Each row has a name. After each piece below comes the name of the row it's from. Each question is about the rows just above it.

[ 81  91  85 113] -> L
[126 130 133 115] -> Z
[188  91  85 113] -> K
[133  92  75 139] -> R
[118 114 101 129] -> E
[133  92  91  91] -> Y
q: [81 91 85] | L
q: [133  92  75 139] | R
q: [188  91  85 113] | K
q: [ 81  91  85 113] | L
Which row holds [133  92  75]? | R
q: [126 130 133] | Z

[114 137 142 167 111 190 152 158  99 132]  H
[159 170 146 142 148 126 151 133  88  77]  C
[145 148  97 131 146 120 180 149 109 182]  D
[145 131 148 146 180  97 109 182 149 120]  T
q: [114 137 142] | H
[170 146 142 148] is in which row? | C
q: [131 146 120] | D
q: [148  97 131 146 120 180 149 109 182] | D
Which row holds [148  97 131 146 120 180 149 109]? | D
The row with [152 158  99 132] is | H
q: [ 97 109] | T

[124 145 107 119 138  96 105 126 101 140 137 126 126 115 132 120 147 103
 119 150 114 151 141 144 127 142 121 143 154 151 155 146 125 153 100 114
 128 128 106 133 141 143 123 142 151] -> N
[124 138 119  96 107 145 105 126 101 140 137 126 126 115 132 120 147 103
 119 150 114 151 141 130 117 144 139 103 112 128 119 102 135 153 100 114
 128 109 152 151 120 116 102 134 120] -> X
[140 115 137 126 122 135 137 126 130 143 110 138 125 139 142 113 141 151
 135 102 124 123 162 142 121 154 143 151 146 144 125 155 127 117 112 129
 135 111 133 139 125 111 118 115 135] -> V
[122 124 142 125 117 146 136 140 120 122 110 113 115 124 137 136 144 130
 138 107 115 111 129 114  96 163 133 161 139 107 117 144 133 119 126 165
 140 112 143 143 129 125 117 122 114] -> U
[122 124 142 125 117 146 136 140 120 122 110 113 115 124 137 136 144 130
 138 107 115 111 129 114  96 163 133 161 139 107 117 144 133 119 126 119
  98 142 141 106 123 129 143 133 122] -> W
q: [122 124 142 125 117 146 136 140 120 122 110 113 115 124 137 136 144 130
 138 107 115 111 129 114  96 163 133 161 139 107 117 144 133 119 126 165
 140 112 143 143 129 125 117 122 114] | U
The row with [138 125] is | V
q: [112 129] | V
[145 107 119 138  96] is in which row? | N
Which row holds [142 121 154 143 151 146 144 125 155 127]? | V
The row with [122 124 142 125 117 146 136 140 120 122 110 113 115 124 137 136 144 130
 138 107 115 111 129 114  96 163 133 161 139 107 117 144 133 119 126 119
  98 142 141 106 123 129 143 133 122] is | W

[143 121 145 170] = Q
[120 143  95 170] = P
[142 121 145  50] = B
[143 121 145] is in which row? | Q
Which row holds [142 121 145  50]? | B
q: [ 95 170] | P
Where do [121 145 170] appear? | Q
q: [145  50] | B
Which row holds [142 121]? | B

[146 120 140 119 120 144 140 111 148 145 148 146 140 121 157 121 145]  Sazi
[111 115 124 119 186 123 114 136 106 117 138 122 121 102 102 115  99]  Vizu
[133 117 119 132 104 163 125 119 114 135 136 144 141 114 134 123 116]  ratoz
[160 131 133 103 137 112 129  78 138 130 127 129 127 131 165 117 136]  gopo
[124 129 144 119 119  92 145 116 163 125  98 110 125 131 140 119 171]  Fito
[108 146 137 143 125 105 131 147 151 124 108 117 123 140 118 147 143]  zoni
[124 134 105 141 125 133 109 144 101 117 125 126 121 140 107 140  96]  muk
[116 161 133 134 129 107 124 148 135 126 119 126 124 158 127 151 129]  simu
[137 127 109 119 145 127 111 105 103 120 146 126 117 128 136 127 102]  tobid
q: [115 124 119 186 123 114 136 106] | Vizu
[116 161 133 134 129 107 124 148] is in which row? | simu
q: [157 121 145] | Sazi

[123 130 121 123 127 125 128 128 124 124 130 126 123 125 129 122 130 123
 127 128 129 129 125 131 121 122 128 131 128 128 127 125 127 124 126 130
 133] : A
[126 128 128 124 124 130 126 123 101 135 151 132 150 131 156 106 180  68
  89  81 130 116 117 148 150 153 135 127 159  84  88  99  90 108  87 116
 154] : M
[131 123 135 127 133 116 127 133 148 121 125 115 118 117 129 122 143 132
 143 138 129 111 122 148 125 127 131 131 130 140 124 121 141 131 132 114
 123] : J
[138 129 111 122] is in which row? | J
q: [140 124 121] | J
Where do [130 121 123 127 125 128 128 124 124] appear? | A
Where do [125 128 128 124 124 130 126 123] appear? | A
Where do [127 125 127 124] appear? | A

[116 131 122  87 154 111 126  99 116 112 102 134  95] = Vuf
[ 98 133 153  88 151 110 123  98 124 100 103 131  99] = dat
[ 90 138 124 110 131 113 114 111 153  70 105 126 132] = Tage
[140 137 133  95 142 110 118 102 141  81 105 127 113] = fol
[152  81 118 110 142 102 137 133 141  95 104 129 106] = Tizuf
[131 137 141 118 126 116 114 117 156  68 106 127 142] = Gitun
[128 138 126 102 136 111 116 106 148  74 105 126 123] = fovo
[141 115 126 116 114 117 156  68 106 124 101 137  94] = Reta
q: [137 133  95 142 110 118 102 141  81] | fol
q: [ 81 118] | Tizuf
Where do [141 118 126 116 114 117 156  68 106] appear? | Gitun
Which row holds [ 95 142 110 118 102 141  81 105 127 113]? | fol
q: [ 99 116 112] | Vuf
The row with [141  81 105] is | fol
Where do [114 111 153  70 105] appear? | Tage

[120 144 128 110 123 117 125 121 159 152 125 121 132  95 118 136 114 109
 134] : bovul
[113 144  95 119 144 104 147 128  99 130 134 129 107 133 145 114 163 114
 116] : papes
[111 145 101 116 146 102 145 117 109 136 124 133  99 129 138 116 158 107
 115] : Mem
[110 166  83 121 150 108 177 150  88 141 158 136 111 147 169 121 197 120
 124] : zalid
[129 131 141 135 142 143 138 137 137 143 115 140  86 135 135 121 168  98
 113] : zese
[139 133 137 140 133 143 137 144 132 131 141 135 142 143 138 137 137 143
 138] : loku
[125 155 102 117 160  90 148 115 132 154 124 136 106 117 152 123 162 106
 121] : Latu
[154 101 160 154 125 109 102 136 145 117 123 132 142 175 119 146 124 158
 136] : rar
Which row holds [132 131 141 135 142 143 138 137 137 143]? | loku
The row with [128 110 123 117 125 121 159 152 125 121] is | bovul
q: [121 168  98] | zese
q: [102 145 117 109 136] | Mem
q: [102 117 160  90] | Latu
q: [137 144 132 131 141 135 142 143 138] | loku

[166 141 131 135 184 111  78 104 122]  tiv
[ 86 102 120 103  87 152 163 151 122]  dimip
[129 189  49 190 114 161 140 167 180]  Podu
[170  85 169 155 133  80  96  75  97]  popi
[167 109 147 128 172 124  88 105 107]  Paba
[169 121 104 156 137 169 148 180 124]  tizu
[193 105 124 137 169 156  69 128  92]  fak
[153 117 139 130 168 121 104 112 101]  zad
q: [169 156  69 128] | fak
q: [121 104 156 137 169 148 180 124] | tizu
Where do [117 139 130 168 121] appear? | zad
q: [166 141 131 135 184 111  78 104] | tiv
Which row holds [117 139 130 168 121 104 112 101]? | zad
The row with [168 121 104] is | zad
q: [137 169 156] | fak

[105 148 113 149 154 120 164 166  87 137 118 178 158 199 116 136] = Boni
[166  94 140 123  87 161 115  99 159  92 160 164 151  76 203 113] = saf
[ 99 161 140 140  92 175 110 119 160  93 170 188 159 101 202 187] = tet
[121 164 166  87  87 161 115  99 159  92 160 164 151  76 203 184] = rer
[ 99 161 140 140  92 175 110 119 160  93 170 164 151  76 203 184] = dof
[116 134  71 171  83 178 165  94 130 102 198 184  96 136 138 130] = tonem
Where do [110 119 160  93 170 188 159] appear? | tet
Which row holds [165  94]? | tonem
The row with [134  71 171  83 178 165] is | tonem
q: [120 164 166  87] | Boni
q: [ 99 161 140 140  92 175 110 119 160  93 170 188 159 101 202 187] | tet

[126  85 123 137 123 126 107 131 137 133 135 171 125 126 121] -> sapip
[154 157 115 144 127 154  94  98 140 150 134 125 136 132 141] -> Pupi
[147 130 121 107 132 144 118 166  84 103 108 141 115 136 128] -> Ketib
[ 47 132 116 134 107 119 131  95 127 138 122 168 143 123 141] -> boso
[138 123 126 107 131 137 133 135 171 144 110 127 141 117 136] -> fupum
[ 76 129 122  99 143  94 138 140 134 125 110 116 120 138 128] -> momip
q: [154 157 115 144 127 154  94  98 140] | Pupi
q: [137 123 126 107 131 137 133 135 171] | sapip
[129 122  99 143  94 138 140 134 125 110 116] is in which row? | momip

[149 123 130 148 108 108 115 130 146 116 109 119 103 105 147 136 138 122
 119 106  97 132 152 128 142 115  98  79 128 160 118 131] : vod
[107 152 143 144 100 115 117 143 141 113 101 124 102 103 142 118 149 120
 130 105  92 136 146 118 128 120 103  85 127 149 125 130] : vokud
[114 142 137 137 145 159 134 111 152 125 155 131 124 125 156 130 117 127
 132 139 149 120 107 141 117 140 142 151 133 112 115 102] : nalev
[124 133 165  86 115 116 164 123 130 142 169 112 144 114 112  76 113 128
 145 140 125 123 109 131 173 128 112 131 143  80 141 123] : sitoz
[167  83 118 125 123 110 139 159 136 142 149 165 152 154  85 200 119  86
 129 158  71  95 126 124  98 115 142  79 133 169 139 105] : nisi
q: [152 143 144] | vokud
Where do [142 115  98  79] appear? | vod
Which row holds [142 115  98  79 128]? | vod
q: [149 120 130] | vokud
q: [128 145 140] | sitoz
Which row holds [109 131 173]? | sitoz

[131 102 103 149  85] : Visi
[106 134 174  93 141] : geviz
[154 162  56 134 119] : vipog
[163 109 145  79 152] : turi
[131 102 107 144 146] : nere
[131 102 107 144  98] : Fada
[131 108  97 163 136] : dunu
[144 109 145  79 152] : Dep
q: [ 97 163] | dunu
q: [106 134] | geviz

[135 166 190 129] = Fep
[193 158 141 130] = nif
[139 198 152 135] = mir
[194 138 152 117] = Kodi
[139 154 200 131] = nasi
[145 149 193 128] = Nemin
[186 133 169 124] = Zud
[161 136 191 116] = Zafa
[169 134 186 131] = Nove
[193 149 145 135] = malas
Where do [193 149 145] appear? | malas
q: [145 149 193] | Nemin
The row with [139 154 200] is | nasi
q: [134 186 131] | Nove
q: [133 169 124] | Zud

[119 102 133 108 164 132 124 148 115 109  73 140 145 156 126 139 125 120
 114 149 133 160] : tukes
[147 127 127 118 156 111 127  83 102 125 127 147 115 140 116 100 118 109
  70 126 104 162] : lizes
[127 135 111 101  95 151 162 158 132 127  97 129 131 103 108 163  99 137
 104 153 113 150] : nogu
[117 107 111 101  95 151 162 158 132 127  97 129 131 103 108 163  99 137
 151 153 113 150] : nefe
[137  90 118  94 134 152 137 132 102 112  95 145 143 104 110 137  87 111
  99 132 135 168] : Leki
[117 149 140 149 114 114  81 127 136 120 141 128  90 135 136 136 158 116
 156  98 134  93] : nube
[137 131 118  94 134 152 137 152 102 112  95 145 143 104 110 137  87 111
  99 132 135 168] : pide
The row with [127 136] is | nube
q: [140 149] | nube
q: [127 135 111 101  95 151 162 158 132 127  97 129 131 103 108 163  99 137
 104 153 113 150] | nogu

[123 129 146 120 122 130  50 143] : G
[126 146 129 131 123 113 138 136] : F
[122 129 120 146 123 130  75 125] : S
q: [146 123] | S
q: [126 146 129 131 123 113 138] | F
The row with [146 129] is | F
q: [146 120 122 130  50 143] | G
The row with [123 129 146 120 122] is | G
q: [113 138] | F
q: [126 146 129] | F

[132 127 192 193 133 130 189 191] = foz
[133 130 193 193 136 195 187 124] = Zod
[187 189 132 127 124 122 133 127] = foso
[192 190 130 126 129 131 195 128] = Kepir
[129 130 125 127 193 195 129 123] = tumum
[190 192 130 126 129 127 129 125] = Nefa
[187 191 129 129 124 188 135 126] = dez
[129 192 125 189 193 129 188 190] = Bazu
[189 187 189 127 191 122 195 192] = Puna
[192 127 190 134 131 195 193 124] = ner
[128 188 128 125 191 130 189 192] = mam
q: [187 189 132] | foso
q: [125 191 130] | mam
Which row holds [190 192 130 126 129 127 129 125]? | Nefa
q: [132 127 192 193 133 130 189 191] | foz

